Each row below holds a small network's activations on one input, seen along a few directions.
Each table varies a few parts of the input and shows all the possible inputs, shuffled.
Descriptions start from the smaller parts, as in this example, which fits no table here: one of 4 places along a line, together with either a single point or one of 9 places along a line or (one of 3 separate values, together with one of 5 places around a ring).
Shared parts are said once, and a part with two or three values counts as separate values.

Rows:
row 1: [ 30.3 -52.1  57.9  -3.9  32.5 -18.7  43.4  44.4  -4.5 -34.4  29.3  -9.5
  39.6]
row 2: [ -8.9   4.5 -25.0   7.8  17.5  -8.7   0.0  18.8  -7.8  -3.8 -35.8 -52.6
 -28.1]
row 3: [ 35.5 -20.9   5.6  32.8  -6.9  -6.5  47.4  64.7  11.1   9.7   5.1  62.4
  -5.5]
row 4: [ -6.2  14.8 -12.6   0.8   6.0  15.2 -33.3 -34.5 -21.7  17.4  27.7 -11.7
   8.1]
row 5: [ 36.1 -43.5  33.6  -1.2  54.4 -17.9  35.8  46.5  -4.9 -42.4  38.4 -20.1
  25.2]
row 6: [ 10.9 -53.4  45.9 -17.6  34.9 -16.4  50.6  40.8   9.0 -52.7  11.7  12.6
  50.1]
row 7: [ 40.6 -29.0  30.8  -6.6  77.7 -10.4  21.3  54.5   0.2 -59.6  22.3 -22.9
   3.4]
row 8: [-17.4   4.4  -4.7 -16.8 -32.2   7.4 -12.0 -38.6   9.1  -1.6  -8.2  26.5
  16.5]
row 9: [-12.9  11.2  -0.8  10.8   6.6 -13.9  31.0   1.2  -2.6  26.1 -23.7 -38.4
 -23.1]
row 10: [-20.2  -5.2  -2.6   4.7 -32.0 -21.5   2.5  -6.3   6.5  13.6 -16.4 -10.6
 -12.0]
row 11: [-19.8  -9.6  -4.0 -12.5 -29.1 -23.4   8.2 -17.6  17.5   7.9 -44.9   9.7
   1.4]
row 12: [-15.6  11.2  -6.3  -6.5 -47.4  -3.2   1.9 -13.4   4.5  10.3  10.7   1.5
 -13.6]
row 13: [  5.4  20.4 -23.6  -0.9  -9.4 -12.8  -9.7  10.1  -3.2 -10.1 -17.9 -30.1
 -41.7]
row 14: [-25.5   5.4   4.3 -20.6 -10.0  21.5 -20.3 -42.9   2.6  14.9  -5.3  19.0
  33.3]
row 15: [ 39.2 -16.0  -8.7  38.4   8.7  -6.9  38.4  67.0   2.2  -1.5  10.0  54.2
 -23.5]
row 16: [ 53.9 -25.8 -12.2  37.4  19.9   4.7   5.7  73.0   1.2 -29.7 -17.4  43.9
 -35.4]
row 17: [ -4.8  24.7  -3.3   7.8 -21.8 -12.5  -8.3 -11.6   0.4   6.9   8.9  -5.0
 -28.7]
row 18: [  6.9  27.2 -10.7 -15.9  17.4  33.5 -38.5 -22.2  -8.9  -0.2  15.7 -22.3
 -18.7]
row 19: [ -2.1  16.8  -5.9  -9.1 -36.5  12.3  -2.1 -38.8   1.6  13.2  28.4   5.3
  -0.1]
row 20: [ -0.7  13.7   2.9   9.6  -8.2  -2.9 -29.9 -31.5 -13.0   6.3  10.8   1.5
 -15.4]
row 21: [-16.4   3.5  -5.0  16.7 -14.9 -22.6  -4.4  -2.9  -9.4   3.5 -15.4 -16.0
 -31.5]
row 22: [ 13.9  20.2 -21.2  10.2   1.5 -10.4 -32.7 -12.6   9.5 -16.7  -7.5 -15.8
 -30.3]
row 23: [-27.5  19.5   0.8 -33.6  -9.4  41.8 -18.0 -35.8   4.5  21.4   4.9   8.9
  49.2]
row 24: [-10.8  18.6   0.4  -0.1  15.3  19.6 -50.6 -25.0 -24.6  25.4  17.1 -17.1
  29.7]
row 25: [-16.0  17.7   4.5 -18.5  -3.9  19.8  -9.7 -42.2  -2.5  33.8  31.8   4.5
  10.3]
row 26: [ 14.4 -40.4  -3.5  22.5 -11.7  -8.5  40.1  66.0  18.7 -14.3 -20.9  82.6
   8.0]
row 27: [-41.6 -17.6  -8.7  -8.8 -12.9  -9.5  28.4  -1.3  10.5   7.1 -52.6 -11.6
   8.1]
row 28: [-21.4   6.9   0.7   2.1 -11.9 -14.3  41.3   1.5  -3.1  33.1 -26.5 -28.0
  -4.7]
row 29: [-16.4   6.2   8.9  -4.9   5.1  31.8 -32.8 -46.5  -8.7  29.6  18.2  -3.5
  38.4]
row 30: [  9.8  27.1  -9.4  -8.6  36.0  27.5 -60.3 -25.0 -16.6   7.4   4.3 -26.2
  12.4]
row 31: [-26.7   1.9  -9.5 -10.8 -37.6  -9.9  -4.6 -21.3  22.9  -4.8 -19.3  20.8
   7.9]
row 32: [ 14.0  37.8 -18.8  -4.7   2.3  16.1 -29.1 -18.7  -0.6 -15.8  16.3 -12.2
 -29.2]
Changing only one part turns row 16 into row 3. The same change can be made to row 2. Which row results? -> row 28
What is each input in this table made of? -> one of 4 places along a line, together with either one of 2 separate values or one of 6 places along a line
Which other rows does row 5 become when the choice among 2 separate values takes its other values? List them by row number. -> row 15
List by row number the other rows that have the place on the line of 4 in common with row 23. -> row 6, row 8, row 11, row 14, row 26, row 27, row 31

Rows:
row 33: [-43.6  54.2 -35.6 -19.1 -51.4  17.9 -49.2 -88.0   4.3  46.0 -22.7 -10.2
  -9.0]
row 34: [ 10.4 -25.3  25.5  -2.8  25.8   1.5  10.4  21.6  -4.1 -20.1  25.4  12.4
  26.9]
row 35: [-28.8  40.7  -5.7 -29.3   1.8  28.3 -71.1 -84.8 -14.2  26.9  16.0 -35.7
  20.6]
row 36: [  4.7  -6.1  -9.6   7.2 -19.9 -14.1  28.8  17.0  15.2   0.6 -16.2  17.3
 -14.5]
row 37: [ -4.0  -2.7  -8.2  11.0 -19.9  -9.5  25.5  20.6   4.2   5.8 -25.9   4.0
 -15.3]
row 38: [ 24.3 -11.1  11.1   1.1  32.6   3.9 -14.6  11.6 -10.2 -15.8  18.1 -11.5
   5.4]
row 39: [ 11.5 -14.1  18.7  -5.6  29.0   0.9   9.6  14.3  -4.1 -22.2  21.4  -9.5
  11.6]
row 40: [ 10.0   5.3 -17.4  15.6 -21.4  -7.8   9.1  12.8   5.4   1.8 -17.6  18.0
 -29.8]
row 41: [ 15.5 -20.1  16.9  -8.1  30.5  -0.5   5.2  14.7   1.8 -23.1  21.4  -4.3
  16.2]
row 42: [ -4.9  -9.3  -0.4  14.7 -21.5  -8.6  35.0  28.9   5.7   5.8 -15.8  32.0
  -2.0]
row 43: [  5.2 -16.3  15.6   0.6  32.0  -2.8  -7.5  12.2  -8.5 -15.0  16.1 -18.1
   7.8]
row 44: [ -0.4   4.9 -10.9  14.7 -17.6  -9.0  18.8  19.0   4.6   9.3 -20.4   5.7
 -17.9]
What is each input in this table made of? -> one of 2 separate values, together with either a single point or one of 5 places along a line
Changing only the choice among 2 separate values turns row 44 into row 43. The same change can be made to row 40. Which row results? -> row 38
Which other rows does row 39 become when the choice among 2 separate values takes its other values? List them by row number. -> row 37

Rows:
row 45: [ -4.7  11.7   8.4 -18.4  16.6  23.0 -44.0 -39.7 -16.6   5.8  20.8 -23.2
  24.9]
row 46: [ 45.4  21.6 -17.1  22.7  51.8  -0.6 -43.4  41.4 -16.4 -22.0  13.2 -32.6
 -59.7]
row 47: [ 16.2 -35.5  33.8  -7.1  25.0  -1.4  23.5  36.7  -0.6 -27.8  28.7  20.2
  38.1]
row 48: [ 29.2 -40.1  29.8   0.3  33.0  -3.8  26.9  55.6   2.7 -42.3  26.1  23.3
  18.4]
row 49: [  6.8  -2.7  -9.2  14.3 -16.2 -22.8  39.7  29.1   7.5  -5.2 -27.6   3.3
 -33.5]
row 50: [-25.3  24.0 -24.1  -8.7 -36.6   9.7 -19.5 -45.2   6.5  30.8 -19.4   8.1
  -1.4]
row 51: [ -7.8   6.8  12.5 -20.7  13.6  26.3 -38.0 -41.8  -8.2   9.0  26.7  -8.6
  40.2]
row 52: [-24.0  31.3 -20.6  -3.5 -35.8   4.1 -15.6 -38.0   4.3  25.3 -21.2  -2.8
 -17.3]
row 53: [-21.9  21.5 -22.5   1.4 -32.6  -6.3  -8.8 -30.3   5.6  20.5 -25.1 -11.3
 -24.8]
row 54: [ -4.7  -8.4  -6.7  13.8 -14.7 -16.5  44.0  25.1  11.5   6.3 -26.3  13.9
 -12.6]
row 55: [ 22.6 -15.8  16.3   0.2  40.2  -9.4  10.4  35.7  -9.3 -34.0  10.4 -25.9
  -6.8]
row 56: [ -3.0   8.9   5.8 -11.0  22.3   6.2 -34.0 -25.9 -15.9  -5.5  14.2 -41.0
   4.8]
row 57: [  6.8 -24.7  33.2  -5.9  31.8  -1.0  17.8  29.4  -7.1 -19.3  22.8   2.4
  31.3]
row 58: [  1.3 -23.1   2.3   9.8 -29.5 -14.3  49.3  29.4  17.8  -2.4 -10.7  49.5
  10.9]
row 59: [-26.2  19.8 -17.8  -7.0 -41.5  15.5 -13.4 -44.4  11.2  31.1 -13.4  21.2
  12.6]
row 60: [ 29.8  33.4 -43.9  38.5  -5.8 -14.0 -15.1  35.5  -2.1   6.2 -25.7  -3.3
 -90.7]
row 61: [ -7.9  -3.9  20.2 -19.0  13.1  27.4 -22.6 -31.6  -7.5   8.5  31.4   2.6
  49.4]
row 62: [ -1.0   3.9   6.8  -8.7  23.8  -2.7 -28.1 -23.2 -13.8  -7.4  14.9 -46.6
  -1.8]
row 63: [-17.8  13.1 -23.5   4.7 -31.9 -14.9  -4.7 -25.6   5.3  17.2 -26.9 -18.1
 -30.2]
row 64: [-26.6   9.1 -13.1  -6.8 -42.1  12.9   3.0 -36.8  11.5  29.8  -8.8  33.8
  24.6]
row 65: [ 15.1 -29.2   1.4  18.6 -22.5 -16.6  54.7  47.0  19.4 -14.6 -12.8  52.3
  -7.3]
row 66: [ -7.6 -13.9  -0.3  12.7 -25.3 -13.9  46.7  22.6  12.1   8.7 -18.9  32.2
   4.6]
row 67: [ -5.7  13.5   4.8 -17.7  21.3  16.9 -43.6 -34.6 -12.2   1.7  15.7 -33.7
  11.7]
row 68: [ 11.0 -21.3  23.6  -2.4  42.0  -3.7  15.0  29.6  -5.7 -20.4  11.9 -15.8
  14.8]
What is each input in this table made of? -> one of 2 separate values, together with either a single point or one of 5 places along a line or one of 6 places along a line
Changing only the choice among 2 separate values turns row 52 into row 67. The same change can be made to row 54. Which row results? -> row 68
Which other rows does row 63 become when the choice among 2 separate values takes its other values? List them by row number. -> row 62
